These are the activations of a small neural network, seen along a few directions. Each row is one input.
Each table varies a few parts of the input and shows all the possible inputs, shuffled.
A made-up example of a description, with smaller parts first: one of 2 separate values, together with either a single point or one of 11 places along a line or (one of 4 places along a line, together with one of 5 places around a ring).
Shared parts are said once, and a part with two or three values counts as separate values.
(in the rows, 128 means zero)

Other details of the inputs vary at random and push rows far along three fixed directions, the same in every table; ignore that.
To show where, the next rows are all for the same input, with only those details redrawn:
[131 175 119  62  94 157 168  57 219 108 133 136 127 125]
[109 114 118 133 124 125 129 141  99 107 115 130 107 129]
[112 119 115 128 123 127 132 134 108 110 117 128 110 130]
[126 121 110 146 122 117 104 150 107 131 138 118 130 137]
[112 118 116 128 122 126 131 134 109 110 117 128 110 130]
[102 144  94  92 102 122 159  97 133 122 109 112 124 148]
[112 119 117 128 121 127 131 134 108 110 117 129 110 130]
[112 119 117 128 121 128 131 134 108 110 117 129 111 130]

A family of inputs:
x1: [131 123 152 127 132 165 139 123 148  77 126 163  89  97]
x2: [100 149 110  99 121 115 163  92 136 140  98 119 136 147]
x3: [140 120  98 134 133 123 101 137 104 140 131 130 143 130]
x4: [106 121 128 129 145 135 133 127 108 135 107 135 114 130]
x5: [172 160 120 131 103 108 106 132 178 177 164  97 178 144]
x6: [113 125 110 128 132 129 129 131 106 115 109 144 111 134]
x7: [143 114 135 154 140 115  84 160 112 160 173 105 145 143]
x8: [125 127 166 134 156 168 143 115 151  95 117 169  98  95]
x9: [115 119 124 119 123 121 134 133 102 104 129 128 109 139]
x10: [101 110 134 130 136 134 140 131 106 126 110 121 109 128]
x11: [186 165 161 114 115 140 114 107 224 140 193 130 158 120]
x12: [144 116 137 160 139 106  86 158 115 156 175 106 148 141]
x13: [125 170  99  82  95  96 153  77 167 170 151  78 172 172]
x14: [116 141 125  90 102 105 176 112 132 129 111 111 134 151]
x15: [135 121 164 127 153 167 144 112 142  94 112 169 113  83]
x16: [113 113 125 128 147 134 135 119 101 130 106 133 130 118]
x17: [129 117 112 135 146 129 109 130 103 159 126 115 149 131]
x18: [151 123 132 164 125 105  91 162 124 160 152 108 153 136]
x19: [123 118 129 126 136 125 141 129 101 128  99 137 133 117]
x20: [181 122 202 170 154 179  94 145 195  95 175 173 111  70]
x21: [132 120 130 125 130 123 144 136 102 130  97 138 131 116]
x22: [105 114 134 135 133 127 139 127 111 125 114 120 117 129]
x23: [162 131 135 163 134 111  94 169 124 157 140 130 148 130]
x24: [133 128 127 146 136 108 117 148 112 146 118 125 136 136]
What is each input in this table made of?
Answer: one of 4 places along a line, together with either a single point or one of 5 places along a line
Changing only the place on the line of 4 turns x2 into x13. The same change can be made to x8. Which row results?
Answer: x12

A family of inputs:
x25: [155 116 150 124 156 171 135 120 142  88 119 186 112  87]
x26: [131 111 149 103 131 160 156 104 130  98 101 150 110  91]
x27: [149 133 104 156 140 113  74 153  91 170 149 121 170 139]
x28: [ 78 113  96  89 135 105 171  92  78 128  84 117 135 154]
x29: [150 162 113  88  82 126 130  88 208 139 175  97 162 150]
x30: [137 126 157 134 162 168 130 123 142  82 109 198 105  86]
x31: [155 127 140 126 128 126 105 149 144 120 187 124 113 144]
x32: [116 137 123  97 123  83 176 113 126 163  81  96 155 155]
x33: [136 145 156 129 130 115 167 121 139 148  98 145 143 123]
x34: [168 136 121 140 135 145  98 141 131 137 130 154 143 104]
x35: [ 82 122  84  87 122 109 174 103  97 151  92  81 141 144]
x36: [166 115  97 152 135 110  81 158  98 170 143 119 165 130]
x37: [136 128 109 160 148 106  73 152  93 167 148 124 166 141]
x38: [120 120 132 109 145 161 164 117 147 104 102 146 107  89]
x39: [ 83 114 107  92 114 119 171 101  69 129  72 108 123 134]
x40: [161 167 122 133 111 134 115 109 195 102 159 138 128 116]
x41: [139 177 118  86  86 137 134 103 195 135 163 117 141 150]
x42: [ 88 103 100  89 124 119 179 104  59 119  68 118 118 137]
x43: [161 116 153 123 137 170 131 122 157 100 114 172 112  75]
x44: [105 110 138 123 150 156 154 107 142 104  91 158  89 115]
x45: [141 122 160 166 148  95 105 174  98 168 121 111 154 132]
x46: [119 103 126 182 122 109  87 180  78 113 138 120 116 129]
x47: [ 93 167  75  70  87  89 157 103 117 151 128  83 129 196]
x48: [140 125  98 165 144 113  85 175 103 170 135 107 155 121]
x49: [113 109 143 118 136 162 161 127 101  79  59 178  85  81]
x50: [148 134 127 159 140 151  95 141 153 148 126 139 129 121]
x51: [134 133 163 143 142 184 122 118 165 112 118 161 101  98]
x52: [143 130 140 154 123 126 102 132 141 105 174 117 123 123]
x53: [104 153  67  67  92  83 162 106 125 148 127  86 127 196]
x54: [ 39 115 105 113 144 111 173 109  49 112  58 128  93 140]
x55: [151 108 160 158 151  92 110 167 106 167 135 100 158 134]
x56: [117 134 143 104 138 164 156 102 152 118 128 125 122  96]
x57: [135 116 120 161 137 104  90 191  82 122 149 132 100 148]
x58: [166 150 142 104 105 146 118 119 203 123 191 124 136 133]
x59: [158 166 143 117  95 152 113 118 204 122 177 135 135 122]
x60: [153 162 113  85  93 133 138 106 204 129 163 122 137 146]
x61: [135 117 163 133 154 171 124 106 176 115 142 152 108 106]
x62: [128  86 130 174 126 107  93 174  85 110 148 113 118 130]
x63: [141 123 149 143 112 136 106 150 141 117 173 122 122 127]
x64: [152 121 168 120 143 180 132 113 140  96 134 167 113  81]
x65: [126 133 165 142 150 178 120 113 166 110 125 167  98 100]
x66: [122 108 147 104 151 161 161 103 112  86 103 165 108 102]
x67: [104 124 144 109 153 147 151  90 145 107 126 144 111 111]
x68: [157 153 150 116  98 151 112 109 203 117 186 122 141 123]
x69: [146 115 164 170 143  98 117 159  95 176 141 113 160 133]
x70: [147 123 110 159 127 114  75 161  89 171 136 113 160 125]
x71: [153 120 132 144 114 128 107 157 151 116 160 134 120 125]
x72: [127 109 108 168 159 103  82 157 100 159 147 121 143 133]
x73: [135 124 169 138 144 182 125 110 167 115 135 146 107 102]
x74: [146 137 161 123 132 118 171 113 155 148 111 142 146 120]
x75: [ 84 120 138 128 159 148 157 117 107  85  79 173  81 101]
x76: [119 103 129 175 120 112  87 186  79 117 139 121 116 134]
x77: [162 140 168 149 147 117 119 154 150 149 121 136 148 115]
x78: [118 118 154 107 149 166 158 101 111  87 108 163 108 101]
x79: [156 168 137 132 110 144 112 103 197 101 172 134 128 114]
x80: [104 166  77  68  72  92 153  93 145 167 149  63 161 195]
x81: [154 125 188 145 149 122 125 146 141 146 137 123 146 115]
x82: [ 42  95 101 125 144 117 178 126  42 108  26 136  75 146]
x83: [134  97 124 176 133 100  93 167  88 109 157 109 119 133]
x84: [147 163 107  86  80 119 134  93 198 149 176  92 161 158]
x85: [134 167 104  93  92 125 139 116 174 129 141 121 132 152]
x86: [119 145 115 101 109  72 178  99 122 195 109  81 182 170]
x87: [141 153 102 104  89 119 137  95 188 121 145 113 143 138]
x88: [106 107 143 121 157 164 166 127  82  65  62 193  81  92]
x89: [114 111 136 123 142 162 155 111 143 108  86 150  94 115]
x90: [ 58 127 100  98 134 106 165  88  82 138  95 101 124 153]
x91: [132  91 122 171 124 106  93 185  90 114 138 123 116 133]
x92: [132 110 116 174 120 106  86 187  93 120 136 124 122 135]
x93: [132  96 123 172 149 123  87 158  99 163 138 104 135 140]
x94: [131 108 114 181 122 104  85 182  90 115 134 124 120 130]
x95: [115 108 145 112 159 156 160 108 123  79  92 184  99  99]
x96: [127 104 140 156 137 111  94 181  77 121 168 117 101 150]
x97: [141 174 107  95  77 119 126  77 200 146 177  85 169 153]
x98: [136 117 119 155 151 108  78 145  93 165 160 114 167 142]
x99: [108 152  66  94  89  82 159  88 140 129 118  85 139 170]
x100: [159 136 131 139 133 148  96 136 126 140 139 146 144 105]
x101: [159 158 134 123 102 147 117 128 195 111 159 145 125 118]
x102: [107 155 122 110 110  84 177 108 113 184  91 102 166 159]
x103: [119 105 128 172 151 120  81 152  97 166 147 107 135 143]
x104: [ 61 121  96 103 129 121 178 119  68 128  61 107 113 130]
What is each input in this table made of?
Answer: one of 5 places around a ring, together with either one of 2 separate values or one of 6 places along a line or one of 8 places around a ring
Changing only the place on the ring of 5 turns x40 into x52. The same change can be made to x88. Which row results?
Answer: x78
Changing only the place on the ring of 5 turns x76 into x91. The same change can be made to x79. Which row results?
Answer: x99
Which other rows does x72 become when the place on the ring of 5 takes its other values? List them by row number.
Answer: x54, x67, x75, x90
Which other rows does x74 become when the choice among 2 separate values takes its other values? List them by row number.
Answer: x32

A family of inputs:
x105: [156 121 156 143 149 151  98 133 149 147 176 128 143 109]
x106: [ 95 138  80  85 101 124 149  83 122 117 125 112 126 148]
x107: [114 176  79  72  76 125 158  73 194 120 121 113 133 152]
x108: [119 142 150 107 132 192 147  93 184  81 120 169  88  96]
x109: [ 91 101 107 168 164 104 115 149  44 156  76 121 133 137]
x110: [ 91 130 118  73 100 116 189  94 113 112 101 103 116 149]
x111: [100 100 127 161 157 140 113 156  80 128 100 141 109 118]
x112: [129 169  94  56  97 136 175  59 171 145 100 116 153 133]
x113: [ 95 108  88 112 115 112 149 136  65 114  86 115 112 137]
x114: [165 117 174 140 172 165 107 160 125  72 155 203  93  94]
x115: [ 86 126 123 123 120 125 146 111 128  96 130 116  92 147]
x116: [111 107 137 149 141  99 156 150  71 134  63 137 118 129]
x117: [189 137 153 148 133 125 103 142 154 156 155 141 171 106]
x118: [114 171 125  70  97 121 178  70 195 152 116 104 146 154]
x119: [150 146 127 158 150 102  89 129 150 211 162  96 188 146]
x120: [134  98 131 146 121 116 123 174  80 108 122 129 117 125]
x121: [121 145 104  78  97 144 161  85 163  82 118 137 112 119]
x122: [ 83  98 138 145 144 159 137 136  91  55  94 164  56 110]
x123: [203 158 118 136 105 110  77 144 180 191 193 101 198 137]
x124: [126 102 136 153 120 103 106 166  86 108 157 112 118 140]
x125: [ 75  97 107 116 151 116 160 111  51 133  61 136 130 125]
x126: [ 93 106 103 157 149  95 135 156  48 150  59 125 130 130]
x127: [ 98 100 143 161 152  89 139 161  55 152  84 113 128 143]
x128: [116 111 140 159 129 110 112 172  98 128 135 109 110 142]
x129: [118 166  95  60 107 148 164  51 170 151 116 112 158 139]
x130: [129 151 128  80 130 150 185  68 158 110  81 155 135  97]
x131: [ 93 118  95 139 124  93 115 140  93 165 132  79 132 174]
x132: [154 136 171 140 160 160 111 153 148  88 149 203  88 107]
x133: [134 121  81 138  93  73 104 159  91 139 149  84 154 168]
x134: [179 127 169 161 152 120  93 148 139 160 170 129 167 108]
x135: [158 137 152 165 117 124  82 157 164 121 189 120 125 134]
x136: [164 150 102 147  98  98  87 159 153 174 161  90 165 162]
x137: [167 111 185 172 146 154 109 178 148 104 129 175 102  84]
x138: [135 118 169 139 143 184 139 141 155  60 105 187  69  75]
x139: [176 141 116 139 123 121  62 129 175 182 220  87 180 149]
x140: [141 149 155 109 130 179 154 100 191  94 104 177  99  84]
x141: [129 114 110 138 121  81 106 159  82 186 144  76 172 163]
x142: [ 69  94 102 118 124 104 154 126  57  98 114 102  98 155]
x143: [154 133 153 161 148 143  85 140 168 164 178 124 142 122]
x144: [150 151 154 124 104 154 142 120 194  72 146 159  96 108]
x145: [112 159  82  64 100 141 151  65 161 142 128 105 149 147]
x146: [158  97 200 167 185 167 109 138 133 118 150 171 123  75]
What is each input in this table made of?
Answer: one of 2 separate values, together with either a single point or (one of 4 places along a line, together with one of 5 places around a ring)
Changing only the choice among 2 separate values turns x140 into x112. The same change can be made to x108. Which row results?
Answer: x145
Changing only the choice among 2 separate values turns x107 into x121. The same change can be made to x128. Which row results?
Answer: x110
Which other rows does x125 become when the place on the ring of 5 takes its other values? List them by row number.
Answer: x117, x130, x134, x146
Which other rows does x132 become when the choice among 2 separate values takes its other values? List them by row number.
Answer: x114
